These are the activations of a small neural network, seen along a few directions. Each row is one input.
Each table varies a few parts of the input and shows all the possible inputs, shuffled.
Descriptions start from the smaller parts, as in this example, which fits no table here: one of 4 places along a line, together with either a single point or one of 9 places along a line or (one of 3 separate values, together with one of 5 places around a ring).
Shared parts are said once, and a part with two or three values counts as separate values.

Rows:
x1: [-13  11 -45  66  76  38   9   3  18  -2  43]
x2: [ 45 -19  -9 -42 -93 -48  23  22 -36 -30 -28]
x3: [ 27  -8 -19  84  69  30  11 -20 -21 -48  40]
x4: [  7   7   7 -85 -87 -38  27   7  28  25  -1]
x5: [ -9  28   1  51  66  52  31 -36  32   9  64]
x6: [-71  17  99  72  80  70 -85 -24  27  50 -36]
x7: [ -3 -19 -34 -67 -71 -58  13  34  16  17 -32]
x8: [-66  15  95 -55 -66  -8 -94   7  19  57 -95]
x9: [-22 -16 -60  71  88  19   8  24 -33 -31  26]
x10: [ 55  -4  12 -88 -71 -43  23 -25  -6  -9  -3]
x11: [ -2 -29 -51 -54 -73 -66  14  56 -47  -6 -42]
x12: [ 52  17   4  46  82  52  20 -48   3 -31  66]
The inputs of x11 and x9 match in every part but one. If x4 is changed in the same way as x11 into x9, which row does it become?
Answer: x5
What is each input in this table made of?
Answer: one of 2 separate values, together with either a single point or one of 5 places around a ring

Rows:
x13: [ 51 -37 -74 -27 -79 -66  77  12 -33 -46  54]
x14: [ 42  26  67  66  63  73 -47 -54   2 -35   3]
x15: [ 34 -15 -74  57  92  12  77 -50 -34 -41  92]
x16: [ 28 -13  85 -28 -91 -17 -42 -42 -27 -17 -42]
x17: [-16  13  36 -86 -83 -26  27  28  91  50 -22]
x18: [ -27   23   31 -104  -37  -27   -4   11   58   81    4]
x19: [ 57   9  67 -87 -85 -30 -42 -24 -13 -15 -90]
x20: [-44 -12 -29 113  95  60 -41  57   2 -14 -29]
x21: [-18  35  26  50  77  75  18 -10  96  54  47]
x22: [-27  50  26  46  70  68  16 -17  92  50  57]
x23: [ -46  -28  -21  -12  -65  -50  -29   97   -7   -6 -100]
x24: [-56 -22 -24 -33 -22 -50 -55  81 -41  20 -73]
x25: [ 73 -29 -70 -58 -88 -62  81  38  -7 -48  15]
x26: [ 44   0 -72  62  83  16  54 -39 -31 -46 101]
x27: [-73 -16 -24  92  98  49 -59  16 -21  -2  -3]
x28: [-42   9  30 -53 -73 -26  17   6  69  58  16]
x29: [-89 -21 -32   1 -40 -29 -41  62 -63  23 -57]
x30: [  51   -7   87  -58 -104  -26  -28  -15   -6  -34  -78]
x31: [ -12   32   12 -112  -62  -36    8   19   79   66  -33]
x32: [-83 -22 -21  94 101  37 -33  11 -38   8 -16]
x33: [ 69   2 -78  81  79  36  71   0  -1 -59  82]
x34: [ 66   8 -83  70  79  28  73 -11   1 -72  91]
x35: [ 43  -1  80 -82 -55 -27 -53 -31 -38  -9 -50]
x36: [ 27  13  78  57  71  60 -60 -89 -27 -16  16]
x37: [-43  35  32  34  83  50   0 -49  70  55  65]
x38: [-71 -35 -25  16 -55 -45 -37  72 -29   5 -61]
x39: [ 37 -20 -80 -44 -65 -56  80  -1 -63 -31  58]
x40: [-57  21  32  29  87  54  21 -57  62  71  58]
x41: [ 71 -17 -73 -77 -45 -80  63  21 -50 -30  37]
x42: [ 86 -11 -92 -86 -66 -82  70  25 -19 -39  -3]
x43: [ 11   2  77 -46 -78  -7 -37 -53 -50 -10 -33]
x44: [-60  20  24 -71 -61  -8  15  -9  48  69  25]
x45: [ 13   5  80  56  72  56 -38 -96 -37  -6   8]
x46: [-51  -2 -32 105  91  55 -37  49  -3 -18 -19]
x47: [ 53  15  72  76  62  76 -44 -47  -3 -30  -5]
x48: [ -42  -11  -40  -37  -47  -56  -45   89  -26   18 -114]
The inputs of x34 and x46 match in every part but one. If x42 is changed in the same way as x34 into x46, which row does it become?
Answer: x48
What is each input in this table made of?
Answer: one of 4 separate values, together with either one of 4 places along a line or one of 5 places around a ring
Change only the choice among 4 separate values in x29. List by row number the other rows that result.
Answer: x39, x43, x44
List by row number the other rows that have the choice among 4 separate values in common with x22.
Answer: x17, x18, x21, x28, x31, x37, x40, x44
Change only the place on the ring of 5 in x19. List by row number the other rows that result.
Answer: x16, x30, x35, x43
Change only the place on the line of 4 in x47. List by row number the other rows that result.
Answer: x14, x36, x45

Rows:
x49: [ 54   6  40 -55 -59 -28  -8   3   3 -16 -57]
x50: [  7   1   1  31  66  30   4 -61 -35  -9  48]
x51: [ 37 -24 -32  21 -16 -14  11  30 -29 -53 -23]
x52: [ 13  23 -11  36  75  40  27  -3  52   9  46]
x53: [ 24   9  26  24  50  25  15 -86 -15  -9  77]
x54: [-21  10 -34  57  69  36  -3  27  29   9  -2]
x55: [-41   6  29  28  27  24 -23  19  55  22 -31]
x56: [-35 -10  -5 -64 -66 -42 -11  40  -6  34 -22]
x57: [ 35 -11  20 -30 -55 -24 -25  30 -13 -27 -50]
x58: [-27  -4 -18  51  57  24 -30 -23 -54 -15   9]
x59: [ -9  37  67 -19 -13  39 -20 -22  79  38 -10]
x60: [ 28  22   5  29  54  50  41 -36  70  15  64]
x61: [-35  -5  63   5   4   4 -66 -17 -34  24 -30]
x62: [-37  -8  11  57  31  23 -31 -13 -51 -10  -2]
x63: [-31  14  46   7  11  24 -44  37  52  40 -35]
x64: [-34 -15 -55 -13 -32 -32  27  44 -20   6  10]
x65: [ 68 -19 -39  25  -3  -9  41   8 -23 -54  17]
x66: [-41  -9  45  27  14  12 -44 -29 -35   7 -25]
x67: [101  -6 -20 -10  -8   3  59 -36   0 -47  50]
x68: [-41   6  -2  43  45  18 -38  47  37  22 -37]
x69: [ 49 -10 -58  16   4  -8  13  29 -38 -60 -11]
x70: [-20  32  64 -20  -1  30 -29   3  69  44 -46]
x71: [-20   7  18 -88 -70 -51   4  12  13  42 -27]
x72: [-13  -9   1  54  48  29  -3 -41 -39 -18  43]
x73: [ 28 -22 -32   5 -21 -21 -15  43 -31 -40 -56]
x74: [-23  21  84 -21 -13  11 -51 -41 -20  28 -36]
x75: [ -7  18  87 -20 -21  17 -39 -70 -10  28  -2]
x76: [ -9  15 -12  62  54  37  19  10  48   0  35]
x77: [-42 -21 -20 -44 -45 -47  10  22   0  21 -16]
x78: [ 30 -13   4  -9 -46 -19  -3  20 -14 -43 -45]
x79: [-31   9  -5  62  40  32  -7  37  34   9  -8]
x80: [-44 -17 -55 -29 -31 -45  -3  52 -19  19 -23]
x81: [ 82  -5 -37  -6  13  -6  42  -8 -15 -57  32]
x82: [  9  -7 -62 -39   5 -30  64   0  -4  10  60]
x83: [ -7  11  22 -84 -86 -44  16 -16  21  40   5]
x84: [-46 -11  11  39  32  13 -60  -3 -50   4 -34]
x85: [-27 -15 -86 -20  -3 -28  29  31 -23   2  18]
x86: [ -9 -14 -61  -9 -12 -36  57  14  -9   2  49]
x87: [ 62  12  42 -56 -80 -10   0 -23  11 -25 -22]
x88: [ 25  -2 -40 -45 -18 -30  76 -28  16  12  85]
What is each input in this table made of?
Answer: one of 4 separate values, together with one of 10 places along a line
The inputs of x72 and x66 match in every part but the place on the line of 10. If x86 is changed in the same way as x72 into x66, which row does it become?
Answer: x77
Change only the place on the line of 10 in x52. List by row number the other rows that result.
Answer: x54, x55, x59, x60, x63, x68, x70, x76, x79
Change only the choice among 4 separate values in x88. List by row number the other rows that result.
Answer: x53, x60, x67
Change only the choice among 4 separate values in x57. List by row number the other rows that result.
Answer: x56, x61, x63

Rows:
x89: [ 43 -41 -43 -39 -33 -51  34 -12 -44 -42  19]
x90: [-56 -14 -30  51  49   4 -27  -8 -42  -1 -24]
x91: [-27 -23 -33  -2 -29  -6 -30  63 -31  -3 -56]
x92: [ 67   4 -26  29  43  19  17 -17  -4 -51  59]
x93: [ 56   0 -40 -36 -53 -27  39  13 -21 -38  11]
x94: [-45  13  -2  24  11  16  28 -12  40  52  44]
x95: [  8 -17  54 -50 -53 -41 -32 -31 -18  12 -35]
x96: [-47   0  -2  84  41  25 -26  27 -11 -31  -5]
x97: [-22  24 -16 -10  55  29  20  -5  37  50  37]
x98: [ -7   7  73  17 -11  36 -26 -60  -9  24  -4]
x99: [-17  -8 -20  64  66  33 -50  31  -6 -14  -9]
x100: [ 38 -19 -33 -40 -34 -47  38   4 -45 -30  27]
x101: [-39  27   3  35  19  21  17  -4  66  28  49]
x102: [ 90  -9 -24   9   2  -5  55   7  24 -51  -4]
x103: [-23  17 -25 -49 -51 -21  21  32  54  33   5]
x104: [-24 -19 -40  -3 -34  -7 -31  62 -23 -10 -57]
x105: [-36 -38 -39   9 -16 -46 -32  37 -47  -3 -49]
x106: [-33   7 -23  45  79  20 -31  28 -41  -6 -19]
x107: [-30  14 -23 -52 -46 -15  21  32  47  40   3]
x108: [ 56  15 -35   8  51   8  29 -29 -32 -29  49]
x109: [ 17  28  66 -12  35  29 -41 -47  -7  19  -8]
x110: [ 27  24  65  11  24  43 -57 -44  24   7  -1]
x111: [ 38  -9 -17  40   5   5  43 -35 -32 -24  57]
x112: [ 42   7  -9  45  17  15  37 -23  -8 -52  64]
x113: [-40  -7 -11 -61 -28 -34  29  30  25  35  22]
x114: [-52 -15 -11  76  31  18 -20  17 -38  -2 -13]
x115: [ 50  -9 -38 -41 -50 -20  34  12 -27 -31  10]
x116: [-48  10 -13  -5  33   6  32 -31  32  47  35]
x117: [-9 20 -6 13 47 32  1  5 66 35 48]
x118: [-35  -9 -13 -57 -28 -49  25  17  26  30  16]
x119: [  6  14   0  -6  13   4  43  37  88  28 -13]
x120: [ 49   8  79 -13 -13  15 -18  -8  47  -4 -59]
x121: [  1 -26 -17  44  27  20  -4  63  17 -27 -72]
x122: [ 11   8  58 -56 -66   1 -31  -4  -6  16 -46]
x123: [ 30 -11 -42  11  24   1  42 -63 -38 -28  43]
x124: [ -8   0  58  -9  10  22 -28 -82 -12  20 -13]
x125: [ 13  26  50 -50 -72 -13 -30  -6   4   0 -46]
x126: [ -1   1  63 -55 -50 -32 -27 -11 -23  12 -28]
x127: [-43 -23 -26   4 -12 -39 -26  59 -53  -2 -43]
x128: [  1  22  87  28  -3  34 -37 -46  21  -9   5]
The inputs of x108 and x97 match in every part but one. If x111 is changed in the same way as x108 into x97, which row does it become?
Answer: x94
The inputs of x125 and x93 match in every part but one. If x126 is changed in the same way as x125 into x93, which row does it become?
Answer: x100
What is each input in this table made of?
Answer: one of 4 separate values, together with either a single point or one of 4 places along a line or one of 5 places around a ring
List by row number the other rows that have the choice among 4 separate values in common with x99.
Answer: x90, x91, x96, x104, x105, x106, x114, x121, x127
Change only the choice among 4 separate values in x117. List by row number the other rows that result.
Answer: x92, x99, x110
